Each row below holds a small network's activations on one input, seen along a few directions.
Each table varies a few parts of the input and shows all the possible inputs, shuffled.
Descriptions start from the smaller parts, as in this example, which fits no table here: ring(5) and (point or (values(2) and line(4)) or line(11)).
Shared parts are said once, and a part with two or three values counts as separate values.

Other details of the inputs vary at random and push rows far along two fixed directions, the same in every table; ignore that.

Rows:
row 1: [ 21  24  11 -29  11 -49   5 -19   6  11  11]
row 2: [ 40 -11 -19   4  25 -15   0  23  -3 -10  12]
row 3: [-19 -14  -9  24 -16  38 -11  13  -2  -7 -15]
row 4: [ 33 -11 -20   1  23 -15   5  24  -8  -9  17]
row 5: [-11  15  23 -13  -7 -11   6 -26   5  11  -3]
row 6: [ 15  15  18 -20  12 -30  11 -26   8   6   7]
row 7: [ -3 -12 -17  15  -5  19  -8  26  -4  -7  -3]
row 8: [-10 -12 -17  11  -4  18  -3  25  -7  -4   0]
row 9: [-27  19  19   0 -32   6 -18 -26  10  12 -24]
row 10: [ 19 -15 -12  15   8  10  -4  12  -2 -10   0]
row 11: [-17 -18  -7  10   2  28  11  18 -11  -4   5]
row 12: [-38 -18  -4  18 -13  47   5  12  -4  -4  -7]
row 13: [ -2  19  12 -20  -5 -27   1 -13   1  12   3]
row 14: [-20 -11 -15  22 -17  34 -13  18   1  -9 -12]
row 15: [ 33 -18 -11   6  31  -1  14   9  -1 -15  12]
row 16: [  6  15  19  -8  -7 -18  -6 -29   8   7  -8]
row 17: [-36  19  16 -15 -23   0  -1 -17   3  16  -7]
row 18: [ 42  -9 -21   3  26 -17   1  22  -1 -13  14]
row 19: [ 16 -16 -11   0  26   1  18  15  -7  -7  16]
row 20: [-36  12  23  -5 -25  10   0 -24   3  13 -10]
row 21: [ 32 -19  -7   8  29   0  14   9  -4 -13  11]
row 22: [ 28 -11 -18   7  14  -6  -3  23  -4  -9   9]
row 23: [ 30  -6 -18  -2  23 -18   5  19  -3  -7  15]
row 24: [-34  23  12  -5 -38   1 -21 -15   8  13 -18]
row 25: [ 24 -18  -6   3  29   1  17  10  -6  -8  15]
row 26: [ 14  15  17 -10   0 -23  -5 -28  10   4  -5]
row 27: [ -1  16  19 -20   0 -23   9 -22   0  12   5]
row 28: [-28 -13 -11  25 -22  45 -13  12   1  -8 -17]
row 29: [  6  20  10 -23   1 -34   1 -15   2  10   8]
row 30: [  8  12  18 -11   4 -19   3 -27   6   4  -1]
row 31: [ 29  26  12 -18   5 -45  -9 -26  14   7  -2]
row 32: [-28 -16  -7  24 -17  45  -7   9   1  -8 -15]
row 33: [-38 -15  -8  12 -15  40   4  22 -12   0  -3]
row 34: [ 29 -16 -16  14  19   4  -1  14   1 -13   3]
row 35: [ 22  25  15 -16   0 -40 -11 -25  11   9  -5]
row 36: [ 28 -19 -13  13  23   6   5  10   1 -14   5]
row 37: [ 38 -18 -10   9  29  -3   6   8  -1 -13   7]
row 38: [-39 -15  -9  13 -17  40   2  21 -12   0  -2]
row 39: [ 37  19  13 -16  11 -42  -6 -27  11   3   2]
row 40: [ 32  -7 -16  -2  23 -19   5  20  -6  -6  15]
row 41: [-19  14  20  -1 -21   3 -10 -26   8   9 -18]
row 42: [-30  22  16   0 -37   3 -22 -20   8  12 -22]
row 43: [-25  19  15 -18 -15  -9   1 -17   3  13  -3]
row 44: [ -5 -11 -18  15  -5  19  -9  24  -1  -7  -3]
row 45: [-48  19  18 -12 -33   8  -4 -18   0  17 -10]
row 46: [-32  16  18 -13 -18   0   4 -21   3  12  -6]
row 47: [ 21 -18  -6  10  20   6  10   7  -5 -10   8]
row 48: [-45  18  19 -12 -29   6  -3 -17   0  18 -11]
row 49: [ 14  13  18 -13   9 -24   6 -28   9   5   0]
row 50: [  8  12  20 -11   4 -19   4 -27   6   6  -3]
row 51: [ 18  25  16 -15  -4 -37 -11 -25  11   9  -6]
row 52: [-18 -18  -7   9   2  28  11  17 -10  -3   4]
row 53: [ 17 -17 -11   0  25   1  17  15  -9  -8  18]
row 54: [-32 -12 -13  26 -27  44 -17  19  -2  -7 -16]
row 55: [-11 -19  -6  12   4  27  10  12  -6  -7   5]
row 56: [-25  18  13 -14 -22 -10  -5 -13   0  14  -4]
row 57: [ 16 -15 -17   1  20  -2   9  25 -10  -6  15]
row 58: [ 34  -6 -16  -9  30 -23  12  17  -5  -8  21]
row 59: [-25  -9 -17  13 -14  27  -6  24  -5  -5  -4]
row 60: [ -8 -11 -18  10  -3  16  -4  25  -7  -6   3]
Each input here is: ring(6) and ring(10).
The inputs of row 27 and row 53 match in every part but the ring(6) part. If row 47 is changed in the same way as row 27 into row 53, which row does it become?
Answer: row 30
The inputs of row 37 and row 26 match in every part but the ring(6) part. If row 8 is changed in the same way as row 37 into row 26, which row does it become?
Answer: row 60
Which other rows does row 3 become when the ring(6) part takes its other values? List them by row number.
Answer: row 9, row 10, row 28, row 34, row 39
Which other rows does row 14 become when the ring(6) part takes its other values? List them by row number.
Answer: row 31, row 35, row 42, row 51, row 54

Rows:
row 61: [-24  15   3   7 -37  13 -25 -12   7   1 -22]
row 62: [-14  11  -3   7 -22   9 -19  -7  13  -1 -22]
row 63: [ 45 -36 -17  20  38   8   8  23  -7 -21  10]
row 64: [-29   7  16   8 -21  22  -9 -21   8   8 -26]
row 65: [-11 -34 -32  27  -3  41  -9  48 -12 -13   1]
row 66: [  8  17  11 -25  11 -34  12 -12  -9  10  15]
row 67: [ 30  15  -1 -19  14 -38  -5  -5   6   8   5]
row 68: [ 19   2  11 -20  21 -30  18 -19   2   2  17]
row 69: [-48   8  13  -9 -28   9   3  -5  -5  13  -8]
row 70: [ 34  13   1  -6   8 -37 -15 -12  11  -6  -1]
row 71: [-10 -27 -32  43 -11  51 -13  41  -1 -22  -9]
row 72: [  6  17  10 -27  15 -32  15 -11  -1  10  10]
row 73: [-36   9  12  -6 -19   9   8   2  -4  10   0]
row 74: [-33   3  11  -4 -14  19   7 -15  -5   6   1]
row 75: [ 25 -30 -22   5  43  13  26  24  -8 -16  23]
row 76: [-13   2  15  13 -16  16  -4 -13   6   4 -16]
row 77: [-36   7  18  -5 -18  16   7 -15   4   9  -2]
row 78: [ 27  10  18  -9   8 -23  -1 -27   4   2  -2]
row 79: [ 33 -24 -31  17  22   5   3  43  -8 -12  17]
row 80: [ 29  15   0 -17   7 -36  -8  -6  -1   8   9]
What do these inputs look like to the network?
Answer: values(4) and ring(5)
Which other rows does row 67 become when the ring(5) part takes its other values? List them by row number.
Answer: row 62, row 64, row 72, row 75
Which other rows does row 79 become when the values(4) part takes its other values? List them by row number.
Answer: row 65, row 67, row 80

Rows:
row 81: [ -2   7  13  -5   3  -3   7 -14   0   7  -5]
row 82: [-13   6   4   0 -19   6 -14 -16   2   2 -11]
row 83: [ 25 -37 -30  30  19  34   0  41 -15 -18   7]
row 84: [-44   1   8   3 -21  29  -2 -12   0   2 -16]
row 85: [ 13 -38 -24  27  26  31  20  36 -12 -25  14]
row 86: [-28  -1   8   9 -29  19 -17  -6   4   8 -16]
row 87: [ 30  16   9 -36  29 -52  16 -19  -3   6  23]
row 88: [-15   2  10 -16  -1  -8  10  -2  -4  12   6]
row 89: [  7  13   3   2 -11 -14 -11  -4   8  -4  -9]
row 90: [ 39  18  -1 -15  14 -45  -9 -16   9  -2  -1]
row 91: [-30   8  12 -11 -13   8   7  -2 -10  14  -2]
row 92: [ 33 -33 -34  25  25  24   3  37  -6 -21  17]
row 93: [ 41  20   9 -36  33 -59  21 -17   4  10  30]
row 94: [-35   0  15   1 -17  16   0 -11   4   9 -14]
row 95: [-19   7  11   7 -27  11 -13 -11   1   1 -10]
row 96: [-28  10   2  13 -30  19 -21   0   3   6 -26]
row 97: [-16   7  10 -10  -4  -9  12  -5  -7   6  11]
row 98: [ 39  14   5 -14  15 -48 -10 -11  13   3   0]
row 99: [ 24 -35 -29  19  34  28  19  35  -5 -20  18]
row 100: [-24  15   0   7 -28  13 -21  -4  13   4 -17]
The inputs of row 94 and row 99 match in every part but one. If row 88 is changed in the same way as row 94 into row 99, which row does it become?
Answer: row 93
What do these inputs look like to the network?
Answer: line(4) and values(5)
Which other rows does row 95 become when the values(5) part takes its other values? List them by row number.
Answer: row 82, row 83, row 86, row 92
Which other rows does row 89 become when the values(5) part takes its other values? List them by row number.
Answer: row 90, row 96, row 98, row 100
